Each row below holds a small network's activations on one input, seen along a few directions.
Each table varies a few parts of the input and shows all the possible inputs, shuffled.
A made-up example of a description, with smaller parts first: one of 6 places along a line, together with either a single point or one of 9 places around a ring or (one of 3 separate values, together with one of 8 places around a ring).
Shared parts are said once, and a part with two or three values counts as separate values.

Table:
row 1: [  1   9   4   6  14 -12 -25 -29  24 -15   4  32 -19  19 -25]
row 2: [-23  29   2  10   7  13 -17  -3   9  -7  12   2 -26  -1  27]
row 3: [ 12  21  16  -6 -12  -3   6 -13  -4  29  -8  36  21 -17 -14]
row 4: [-20  -5   0   7 -36  15  14  31  -9  25  -7 -16  15   6  -8]
row 5: [ -7 -15 -12 -25   3  10  16  24   9 -14   5 -29 -17   5  26]
row 6: [-13 -19   7  -5 -15  -8  10 -14  24  16 -15   6  28  27 -49]
row 7: [ 22 -11   5  14  23  -3 -18 -21 -36 -24  14  -9  18 -19   3]
row 8: [ 20 -41   2   0   8  -5  13 -20   3  -3 -13   8  -7  24 -41]
row 9: [ 12   1  -2   7  -4 -22  10 -16  16  22 -15  52   6   4 -37]
row 10: [ 25 -23  10   5  -3  17  14  -9 -22  -9 -10  -9   9  -1 -21]
row 11: [ -4 -24  10  -7  -5  20  13   2  -8  11  -1 -10 -16  16  19]
row 12: [ -5 -10   2  16  25   1 -13   1 -29 -10  17 -16  -7 -19  29]
row 13: [ -5  31 -13 -16  -6  -6  11  30  28  18   0   0  -7 -22  28]
row 14: [-10  36 -25 -13   4  -7 -12  15  14 -24  16 -11 -36   2  39]
row 15: [ -9   5 -22 -15 -30   0  15  50  -3  11  -7 -33   7   8   4]
row 16: [-10  -3  10   0 -29  17   7  -3   1  10 -17 -10  46   1 -26]
row 17: [-16  22  10   9 -11   5  10   6  19  31  -6  13   0 -27  20]
row 18: [ -5   0 -12 -14  37  -5 -19  10  -3 -25  20 -29  -5  -4  53]
row 19: [ 15  27   7  14  -3  -1 -12 -13 -21 -23   1  13 -11  -6 -10]
row 20: [ 20 -30   2  11  33 -26 -22 -27 -13 -18   9   9   2   3 -19]
- The inputs of row 1 and row 19 match in every part but one. If row 9 is changed in the same way as row 1 into row 19, which row does it become? => row 3
- What do these inputs look like to the network? => one of 4 places along a line, together with one of 5 places around a ring
- A walk changes only the place on the line of 4. It starts at row 5 and steps to row 11. List the rest of the walk in order. => row 10, row 8

Table:
row 21: [-13  34  10   9 -21   1  -5 -20  18   7  -9  41 -26  16 -26]
row 22: [ 11 -47  -3 -18  10 -14  15 -12  22  -3 -16 -10  28  23 -38]
row 23: [ -6  -3  12  -8 -39  13  32  27  -2  47 -25 -10  56 -15 -13]
row 24: [-22  35 -16 -11 -15  11  12  54   6  12  12 -22   2 -40  62]
row 25: [ 23   4   4  -3  32 -38 -22 -32  27  -3  -3  43 -10   6 -29]
row 26: [-18  18 -20   4 -13  17  15  50   5 -16  -1 -19 -49  15  37]
row 27: [  3 -58  26  10  15  19  -4 -31 -33  -2   6 -25  29   9 -14]
row 28: [-10 -22  11  -3 -46  28  25  13  12  14 -25 -17   6  29 -40]
row 29: [ -9  46   2  20 -18 -12  -6  -3  15  25  -5  45  22 -33 -13]
row 30: [ 26  -2  15  18  30  -2 -22 -59 -27 -17  17  36 -14 -13  -9]
row 31: [  5  -4 -33 -18  31 -32 -11  19   6 -16  18 -26 -29   7  31]
row 32: [  9   0  -6   0  31  10 -30  -5 -49 -48  32 -38 -16  -5  52]
- What do these inputs look like to the network? => one of 3 separate values, together with one of 4 places along a line
- The inputs of row 29 and row 25 match in every part but the place on the line of 4. If row 23 is changed in the same way as row 29 into row 25, which row does it become? => row 22
- Which other rows does row 27 become when the choice among 3 separate values takes its other values? List them by row number. => row 30, row 32

Table:
row 33: [ -4  23 -19  -1   3 -12   8  25  13   8   6   7 -10 -24  27]
row 34: [ 12 -32   2   1  12  22  -5  -4 -38 -31  10 -37 -14  16  11]
row 35: [ -1 -19 -12  -7  13  16   8  26 -19 -21  12 -48 -33  12  41]
row 36: [-17  -8 -22 -18  -7   1  13  49   5   2   3 -51  20  -4  35]
row 37: [ -2  35 -19  -9  -4 -20   2  29  14   4  -3   5  -7 -15  23]
row 38: [ 23 -24  14   3  24  -8  -4 -39  -4   2   3  30  11  -5 -25]
row 39: [ 24  -9  13  -4  18 -18  -8 -38   0  -3  -5  27  16   3 -29]
row 40: [  8 -15  12   3  12  -9 -11 -42   7  -7  -3  33  -5  18 -40]
row 41: [ 16   9   2   6  26 -12 -24 -27 -24 -21  14  11  -2  -5   9]
row 42: [ -7 -46   9 -10 -18   6  16   4   4  19 -17 -30  48  11 -33]
row 43: [-10  -8 -19 -11 -10  17  32  50   4  -3  -6 -36 -10   8  31]
row 44: [-16  32 -20  -3 -11 -11   2  24  25  -2   1   8 -28  -4  10]
row 45: [ 14  14   0   8  19 -10 -28 -33 -17 -27  13   7 -13   6   1]
row 46: [ 16 -53  13  -6   5  15  13 -14 -12 -10  -8 -19  -2  28 -24]
row 47: [  5 -13  11   7  -4  -7  11 -18  13  32 -13  25  26  -6 -38]
row 48: [  6 -36  -1  -6  17   8 -15  -8 -34 -29  17 -51  18   4  15]
row 49: [ -7  -6  10   7 -15  -8   3 -21  25  21 -18  32  11  18 -51]
row 50: [  3  27 -17  -5  16 -14 -22   2   0 -19  16  -4 -36  -1  31]
row 51: [-10  19 -13   1  16  -9 -20   1   0 -20  20   1 -44   2  26]
row 52: [ 15 -23  18   8  19  -4  -7 -39   4  -4  -3  31   4   5 -28]
row 53: [  7   2   8   1 -14 -14   4 -18  25  21 -21  28  17  14 -53]
row 54: [  5  21 -12  -6  23 -16 -17   9 -11 -13  18  -2 -24 -11  38]
row 55: [  5  10 -12   2  29  -9 -12   5 -11  -9  27   1 -26 -19  43]
row 56: [ -9 -18 -14 -16  21   6  -7  27 -18 -19  18 -56   1   3  46]
row 57: [-10  23 -12   4  -1  -7   5  26  21   1   2   7 -16 -13  24]
row 58: [ -4  11  -6   7  24  -4 -16   4  -3 -16  19  -3 -34 -11  39]
row 59: [ -2 -12  17  12  -8  -3   8 -18  21  26 -20  26  19   3 -41]
row 60: [ 22  -4  10  -3  13 -15 -13 -44   9  -8  -6  28   5  16 -38]
row 61: [-26  -4   4  -8 -42  24  26  37  -7  24  -9 -42  41  -7  14]
row 62: [-20  28  12  14 -30  21  12  20  11  23 -10  17   7 -16   2]
row 63: [  8  -1  11  -2 -12 -15   6 -14  17  25 -21  26  28   1 -42]
row 64: [-10  43   1   1 -40  12   6  19  14  18 -12  16   4  -8  -8]
row 65: [ -1  39 -24  -8 -10 -15  -2  27  23  -4  -1   7 -21  -5  14]
row 66: [-27  36   6   8 -41  13   7  16  15  19 -10  19  -2  -4 -12]
row 67: [-10  37   5  -1 -32   9  13  24   3  26 -13  15  16 -19   1]
row 68: [-13  28   5   9 -27  13  16  18   3  31  -7  17  16 -25   6]
row 69: [  7  -3   8  18  27   1 -22 -31 -19 -22  15   9 -13  -7  10]
row 70: [ -3 -45   9  -4 -25  20  31   8   7  20 -26 -16  14  27 -33]
row 71: [-19  -2   5  -1 -48  34  36  39  -8  18 -16 -34   8   7  10]
row 72: [ 18  -6   2  14  31  -3 -17 -28 -27 -18  21  12  -6 -16  13]
row 73: [ 12 -54  12 -16  13   7  -2 -16 -12  -8  -2 -26  36  16 -23]
row 74: [  2   5   4  13  18  -4 -26 -35 -16 -25  15   9 -22   6  -2]
- What do these inputs look like to the network? => one of 6 places around a ring, together with either one of 2 separate values or one of 5 places around a ring
- The inputs of row 62 and row 52 match in every part but the place on the ring of 6. If row 64 is changed in the same way as row 62 into row 52, which row does it become? => row 60
- Which other rows agree with row 58 in the place on the ring of 6? List them by row number. => row 35, row 50, row 51, row 54, row 55, row 56
- Which other rows does row 48 become when the choice among 2 separate values takes its other values? List them by row number. => row 34
- A walk changes only the place on the ring of 5. It starts at row 72 and steps to row 41. List the rest of the walk in order. => row 45, row 74, row 69

Table:
row 75: [ -5   2   8   2 -17   6  13   8   6  21 -12   5  18  -8  -8]
row 76: [  9 -15   0   1  22 -13 -10 -19   0 -12   3   5  -7  10 -10]
row 77: [ -4  18   9   9 -15   4   0  -9   6  13  -6  22   7  -8 -13]
row 78: [ -5  13   3   5 -13  -2   2  -2  14   8  -9  21  -5   5 -19]
row 79: [ -2 -14   3  -4  -7   7   8   3  -4   8  -2 -16  24  -3  -2]
row 80: [  2 -21   5   2   1  14   4  -5 -21  -8   4 -18   4   4   3]
row 81: [ -2 -16  -3 -10  -6  -1   9  11   8   3  -8 -17  12  10  -8]
row 82: [ 11 -12   6   4  20  -4 -13 -28 -10  -9  11   6   4  -4  -4]
row 83: [-11  27 -17  -2   6   4  -6  31 -13 -12  20 -20 -19 -21  57]
row 84: [ 10   9   7   4   9  -7 -11 -27   1   3   3  24   4  -7 -11]
row 85: [  3 -23   1  -2   3   7   2   3 -12 -12  -1 -20  -8  16  -2]
row 86: [ -8  24 -23  -5   5  -1  -3  37  -2 -16  13 -21 -32  -6  48]
row 87: [ -6   0   0  -4 -16  -1  14  15  16  17 -15   4   5   6 -14]
row 88: [  7   6   0   0  10 -12  -8 -17  12  -5  -2  25  -7   7 -18]
- What do these inputs look like to the network? => one of 2 separate values, together with either a single point or one of 6 places around a ring
- The inputs of row 76 and row 82 match in every part but the choice among 2 separate values. If row 81 is changed in the same way as row 76 into row 82, which row does it become? => row 79
